A small network was trained on invented records. Each row is its activation on one of them, seen along a few directions.
Each row is followed by the record's values for the fields H, D, B, V, N.
The largest differences between rows may come from other fields.
Random noise pushes rows far along 23 fixed directions. That doesn't count. These rows show it; they differ only by the noise:
[-55,-35,80,540,-66,-59,-38,443,228,-54,125,221,24,50,207,21,334,118,102,-141,52,120,61,-69,-79,106,-101,-84,-528,313,-125,35,-49,-355,-230,22,64,-6,129]
[-478,269,417,-97,-3,-300,-369,109,321,162,-81,58,115,159,-132,-233,10,187,-28,-67,121,-456,-210,275,-123,-26,122,-295,-25,-93,78,389,126,-173,27,-30,-175,150,43]
[94,-20,89,479,39,-314,-161,88,-168,-149,-27,-290,228,315,-155,-272,231,-196,3,-305,125,-5,-148,41,-200,-148,-227,-193,427,18,31,-38,581,251,-171,-345,-240,315,220]
[364,322,182,273,763,145,-48,687,612,401,-394,-227,347,-303,-26,291,-183,-131,506,-206,226,-133,-206,125,-30,-24,378,58,225,222,300,182,163,-189,-39,-330,-180,540,-35]
[42,35,12,75,226,-349,-60,-42,-59,309,-69,513,27,-377,398,211,249,141,-350,-105,246,729,305,-322,69,85,-178,122,213,-49,-48,-209,16,-294,-168,-75,96,-211,557]
[-502,102,207,-67,-389,-36,-632,218,293,184,183,143,-183,89,257,-89,-164,-33,215,152,80,376,172,-112,-25,-301,-83,32,-87,281,-115,-122,-738,243,-205,146,-123,333,43]
[-413,-162,2,-250,-169,-49,-182,10,-27,-318,-19,-105,-254,177,128,-479,392,50,-50,-1,361,482,-83,-105,-190,-14,142,72,-99,145,-75,-132,-115,-214,479,-113,-155,12,-467]
[-106,201,92,-518,228,59,-154,-317,-394,106,26,432,-40,415,536,-149,10,-74,-105,-395,247,-52,220,-55,330,4,-676,-41,-421,177,-315,350,384,87,292,-95,216,180,-164]
[106,-264,-71,-173,135,328,-188,52,380,770,52,309,-88,246,-71,40,-267,123,-106,186,-256,48,-357,294,347,241,19,-212,-394,84,-27,137,-146,-108,-371,301,126,-41,54]
[-304,-259,269,-140,128,-135,124,-173,-38,-391,295,114,-240,254,-509,141,-255,-47,29,251,63,-45,-401,22,-45,77,151,-325,351,225,-23,-316,98,119,-100,-90,-389,105,-181]
[502,-89,-157,-203,26,742,119,-36,-15,-203,-42,-102,-71,601,-187,119,-414,-55,493,88,188,263,244,-164,178,-66,-285,-140,38,-74,-226,-60,383,273,-54,-208,86,495,-41]
[217,-130,-74,16,288,29,8,111,434,82,97,166,-70,107,91,-16,66,62,-510,-293,348,-297,-477,-68,41,124,-171,-444,309,34,44,172,-183,194,326,-78,-300,272,221]
[253,-297,-141,-458,-557,256,88,372,123,-18,-280,-98,-219,59,-299,-487,-483,-63,98,11,544,179,-321,-292,149,214,-211,-4,585,-178,105,276,453,207,43,-52,61,263,359]
[89,-45,8,-413,-504,75,8,-83,174,-590,-89,-273,-190,-80,161,-446,-71,-58,-276,-200,442,-37,133,-307,-127,300,-523,-70,-55,177,124,-74,34,155,340,-266,-226,350,-367]
[452,-237,-435,-73,-222,270,263,83,-47,-145,-204,-158,27,-3,-153,-159,48,242,-107,32,-483,-14,-323,-164,212,273,-273,46,-143,-44,120,-122,665,-26,-122,-103,-33,117,-345]
[456,-99,184,490,156,-300,242,202,343,43,-191,-320,346,41,-111,-220,-97,-46,-280,-6,69,-153,-108,45,-170,78,44,-173,103,-228,342,19,71,-309,-100,-140,14,-202,442]
[318,252,-112,60,417,-15,70,23,-138,-20,-36,187,-54,-255,316,285,386,517,-130,-157,-85,-6,-210,-26,-101,196,-35,150,-182,-258,-187,-67,-96,1,-138,-204,-343,-136,-39]
[-277,-155,195,-83,53,-189,-168,40,-582,-47,-209,199,-103,-136,-27,113,-498,-376,590,-75,573,86,125,1,-85,-24,22,-230,-139,279,272,294,97,273,-40,-191,-459,136,-138]
[-62,-113,-151,-474,-79,143,135,-139,328,149,-202,51,44,155,165,83,366,258,-399,263,-276,87,160,142,171,-26,565,-370,-287,-332,212,187,33,-129,312,-132,87,390,-81]
[-133,-431,20,60,463,183,89,-79,-32,106,-23,7,-176,525,-120,200,42,184,447,-155,158,-647,-208,594,-162,318,-139,-628,-152,-168,-64,426,-145,170,47,-85,-24,-36,520]
[169,-342,124,104,473,19,110,-473,-18,-192,-606,20,30,83,-142,292,239,351,292,63,-151,353,28,-174,323,298,281,-442,296,-264,61,-185,304,45,495,94,-45,264,64]
[-312,280,118,-131,-235,-51,-466,-216,69,104,244,4,-75,169,178,-200,302,-125,-324,-174,309,-3,158,181,-188,-208,45,-83,-18,-48,-242,146,-338,236,128,98,-76,99,-79]
[-181,-39,194,173,-83,-89,138,-5,-46,-33,409,258,-234,-77,20,-13,-80,-152,-183,-79,-184,-333,88,149,154,520,-300,35,-421,477,-236,-84,-126,32,-366,250,350,-314,141]
[-311,210,-476,-117,98,123,-9,203,-18,32,129,353,-188,-363,208,233,-163,308,-170,173,10,69,621,-258,-145,-117,-96,38,131,-187,129,-131,-428,-23,133,-333,-49,-152,384]
[681,-363,-17,-83,-145,401,182,-378,538,91,-73,-400,-48,236,-21,-111,187,311,-204,180,123,118,8,141,-170,462,31,74,-79,-464,-202,-150,-401,-85,-116,116,191,-52,301]

[-157,-23,-50,93,127,17,-5,624,-50,157,-126,254,-25,149,143,247,146,95,401,-164,-71,-178,-371,207,116,-204,134,-428,-343,53,72,545,147,18,-79,-13,-123,192,71]
H=h3 D=d2 B=b1 V=v2 N=n2
[-454,-46,-70,-500,122,-1,-114,115,-24,314,358,316,-236,-64,97,254,-99,4,5,33,92,-324,-355,350,-171,-68,-16,-14,-222,244,3,220,-341,8,-240,-109,-300,-32,-191]
H=h3 D=d2 B=b1 V=v2 N=n1
[81,254,-72,-15,487,44,72,245,264,305,220,6,4,-43,101,201,-232,90,-118,188,-367,97,9,8,72,-167,-72,302,283,1,-50,-386,-328,-105,-257,-103,186,-161,258]
H=h5 D=d2 B=b2 V=v1 N=n2
[-188,-7,-53,-210,0,198,-170,-34,-461,238,26,103,-231,-1,81,-25,-107,-137,413,64,95,318,286,149,44,98,65,343,-245,103,-223,41,-25,147,-213,17,187,-133,-48]
H=h3 D=d2 B=b1 V=v2 N=n1
[-184,129,-56,-146,-673,34,59,217,11,-608,89,-49,-252,-6,-544,-332,-284,353,-68,379,-149,6,-78,-454,29,38,92,70,511,-237,-69,-225,358,225,-65,-91,-198,204,-6]
H=h3 D=d2 B=b1 V=v1 N=n1
[-382,-32,60,29,78,-281,-327,239,128,574,52,26,44,273,265,-697,188,-173,-287,-322,67,57,59,229,126,166,-450,114,-5,302,-62,191,251,-184,-54,-81,499,3,435]
H=h3 D=d2 B=b2 V=v1 N=n1
[441,-457,258,128,-64,-228,146,115,-181,-418,-169,-402,-23,313,442,-36,-105,-461,362,-277,-73,383,-475,-146,181,-125,-741,-174,-69,438,137,-322,-250,413,-119,68,-86,188,-69]
H=h4 D=d1 B=b2 V=v2 N=n1
[234,357,85,366,45,216,41,-422,-87,-48,423,-115,-161,-169,-433,-146,-4,-160,-321,57,59,-21,435,-41,38,390,327,535,503,-50,-617,-376,-44,367,-102,281,397,-249,183]
H=h1 D=d2 B=b1 V=v1 N=n2
[114,225,-129,-298,-392,49,-425,-420,-153,143,-56,-177,168,57,2,-311,-238,72,-298,166,-249,58,66,0,-37,-269,-125,89,-194,-301,152,-65,-66,319,-164,-110,-412,131,-509]
H=h3 D=d1 B=b2 V=v2 N=n1
[143,113,19,61,-214,-172,-14,-133,-19,312,9,69,245,-364,77,-55,-68,166,-91,230,57,-58,131,-200,-203,-94,232,707,-56,-269,-72,104,-169,-349,-162,202,79,-319,80]
H=h2 D=d2 B=b2 V=v1 N=n2
[-356,-266,99,217,160,-169,-342,-358,-201,94,5,134,-95,368,-287,-222,83,293,139,179,-198,335,-35,-56,-1,13,-132,-42,449,-169,-232,-345,119,-8,-40,46,32,-220,377]
H=h4 D=d1 B=b1 V=v1 N=n1
[111,9,-391,-150,128,118,-168,-548,-180,127,-17,-243,138,176,-141,-22,401,80,-365,-91,164,-32,158,226,-384,-157,124,-99,429,-550,8,2,281,159,189,-343,-261,84,40]
H=h4 D=d1 B=b2 V=v1 N=n1
[-412,245,117,356,-82,-272,-230,186,139,165,229,258,51,-169,54,167,357,-224,-240,-98,177,216,376,45,-107,-233,346,-149,161,137,-58,48,-87,-106,-69,94,147,20,358]
H=h4 D=d2 B=b2 V=v1 N=n1
[93,-90,-19,-164,117,86,199,402,161,-204,-38,-192,-325,24,176,-94,60,54,-35,38,123,-32,-328,13,-21,88,370,-48,278,-146,32,0,-548,430,287,-192,-125,202,268]
H=h3 D=d1 B=b1 V=v1 N=n2
[396,1,16,134,31,32,316,-127,-241,-363,-254,-480,45,-283,-11,-394,-59,-525,-97,-391,223,-94,332,-34,37,533,-281,205,4,274,163,-112,473,29,289,-130,348,-185,-168]
H=h4 D=d1 B=b2 V=v2 N=n2
[-101,473,231,-219,-219,-27,-297,144,-321,-204,45,-220,-138,75,115,-530,34,-299,117,-297,563,365,163,3,-157,-21,-189,425,104,90,-281,-13,250,159,-79,-215,41,-2,-182]
H=h3 D=d1 B=b2 V=v2 N=n1
[118,133,-152,349,436,287,-19,20,262,257,112,52,128,-234,-80,211,-107,-339,-39,-173,-126,-132,198,-10,223,146,27,125,47,500,7,-185,31,-55,142,160,263,60,-204]
H=h5 D=d1 B=b2 V=v2 N=n2
[-40,15,-151,-208,-302,132,-324,-73,29,367,63,-223,-225,-330,167,-51,-222,12,-99,100,-676,-126,273,329,64,357,-372,61,-281,139,156,-265,-427,606,-684,-163,-34,151,61]
H=h4 D=d2 B=b2 V=v1 N=n2
[241,-574,-112,-227,-511,105,633,-314,-358,-294,503,-157,-197,377,-465,185,-153,-415,-327,505,-7,20,51,328,-184,-45,527,-374,-69,-167,70,-57,62,432,-561,-240,-141,83,113]
H=h1 D=d2 B=b1 V=v1 N=n2
[-160,-82,521,134,-487,-254,-8,145,-108,-84,194,172,-286,61,-115,-141,-95,19,148,225,-118,131,-164,51,167,264,208,44,-265,110,-304,1,-197,194,-580,365,144,-153,270]
H=h1 D=d2 B=b1 V=v1 N=n2
[-362,79,28,215,114,-146,163,305,-234,-201,115,-363,-298,-436,9,174,263,-625,218,-164,98,214,458,262,-106,17,468,47,747,227,43,-247,-362,645,54,-232,323,115,572]
H=h4 D=d2 B=b2 V=v1 N=n2
[158,125,-355,351,-371,413,59,-74,-197,-191,159,65,-34,145,-172,-267,19,30,-86,-146,398,-381,478,-89,-153,159,-15,41,-244,-284,-279,374,93,57,272,169,244,-269,201]
H=h2 D=d1 B=b2 V=v2 N=n1
[137,156,103,270,233,132,47,472,-16,-64,-16,19,107,479,78,-108,-379,16,462,96,-20,287,283,-196,116,-270,-302,88,-163,42,-116,-70,173,-220,-185,-206,270,13,267]
H=h3 D=d2 B=b1 V=v2 N=n1
[263,11,118,-46,18,-106,-121,-98,38,288,227,154,181,208,16,14,-215,124,-73,280,-282,308,-335,-184,80,-213,-159,451,-3,85,-193,-345,79,-103,-625,-25,-162,110,-134]
H=h2 D=d1 B=b1 V=v2 N=n1
[-152,43,450,137,-544,-490,-174,-348,173,72,-179,-57,532,-29,-170,-260,33,-259,-195,106,330,160,491,-68,-165,-77,291,13,-98,-16,247,144,523,-476,-156,27,83,224,21]
H=h2 D=d1 B=b2 V=v2 N=n2
[-91,-69,396,-361,-295,-253,141,-186,137,-282,-45,2,-31,-149,36,43,-208,3,9,174,243,-18,9,-228,-75,-8,-3,89,131,-29,59,-13,-199,-145,88,111,-31,26,-4]
H=h2 D=d2 B=b2 V=v1 N=n1

Here are new rows. What are their fields?
[-25,57,42,66,-103,-33,-53,175,521,43,181,-70,230,-81,-21,260,122,-267,-132,-109,84,65,-310,93,-222,-429,-138,-151,-94,298,188,-90,-179,-577,-75,242,-60,-225,-413]
H=h3 D=d1 B=b2 V=v2 N=n1
[249,116,693,-72,206,-555,217,-213,264,-153,-150,-157,50,-203,131,-18,126,188,-398,-7,284,-368,-255,123,-156,387,454,-87,143,-334,77,139,-330,123,25,-115,-312,124,310]
H=h5 D=d2 B=b2 V=v1 N=n1
[-80,159,406,-118,-250,-88,51,-107,268,-160,35,167,51,-97,19,335,-230,-4,26,75,-158,-287,-82,19,166,-104,-62,-354,-389,73,57,149,-342,-110,-47,440,8,-92,-227]
H=h4 D=d2 B=b2 V=v1 N=n1
[-47,-21,60,-29,357,125,-92,-287,59,101,-113,521,139,80,212,206,-13,481,382,-19,152,-106,-47,-441,169,-11,-195,329,-162,35,-338,170,-41,-374,436,282,41,81,-129]
H=h3 D=d1 B=b2 V=v2 N=n1
[236,99,191,-186,64,63,-10,-113,-8,235,-51,384,76,-367,201,199,-278,-105,65,50,235,26,103,-262,234,162,288,303,-287,304,-29,180,-22,158,-90,-63,-214,498,-300]
H=h2 D=d1 B=b1 V=v2 N=n1
[29,34,-47,-6,-341,97,157,17,-132,-79,-33,-35,358,425,-176,49,116,-188,82,64,-12,-237,181,166,-39,-388,371,-305,-353,-187,133,491,687,-118,-30,-168,49,366,-133]
H=h4 D=d1 B=b2 V=v2 N=n2
[-437,75,82,-173,28,-172,-400,-171,168,449,73,58,130,-81,97,-394,125,122,-134,60,268,-94,250,133,-283,123,197,435,-21,55,-7,121,-100,-157,-30,-356,-107,284,43]
H=h3 D=d1 B=b2 V=v2 N=n1
[298,274,74,-381,795,167,118,-10,-249,186,-289,-75,-119,244,333,125,-152,467,266,114,-488,-145,-349,263,285,81,111,163,-176,-499,-135,17,-338,315,75,-128,-9,-140,42]
H=h3 D=d1 B=b1 V=v2 N=n1
[389,173,123,-175,502,95,307,12,64,-22,-55,-39,63,-65,209,287,-249,-170,-58,-59,319,158,372,53,-77,63,-113,-50,-114,-37,142,-92,-16,-264,-51,-361,75,-122,115]
H=h2 D=d2 B=b2 V=v1 N=n1
[-165,249,266,10,-419,133,-360,-130,167,28,-65,78,-8,79,-298,-212,-471,-306,102,82,60,421,382,-322,432,-162,-123,-38,275,151,-166,-101,143,17,151,638,467,-17,-69]
H=h4 D=d2 B=b2 V=v1 N=n1
[493,165,-435,-8,-238,439,98,121,-223,-163,62,178,-90,68,346,-3,-109,131,-179,-53,135,52,603,-363,135,110,-187,-8,-423,-118,-120,152,133,526,-72,-415,-158,572,76]
H=h1 D=d2 B=b1 V=v1 N=n2
[-728,-274,557,-260,-395,-426,-340,-179,-161,162,-169,-137,-29,570,254,-597,-22,-139,397,240,-73,191,394,180,110,-65,79,97,-174,42,-65,188,-156,140,27,47,480,303,451]
H=h4 D=d2 B=b2 V=v2 N=n2
[-66,236,-209,-188,174,235,-50,60,293,337,297,394,-61,130,352,-36,38,181,-436,-46,67,182,367,-9,75,107,-369,155,-285,28,-199,-126,-232,-403,-63,-100,401,-242,324]
H=h2 D=d1 B=b2 V=v2 N=n2
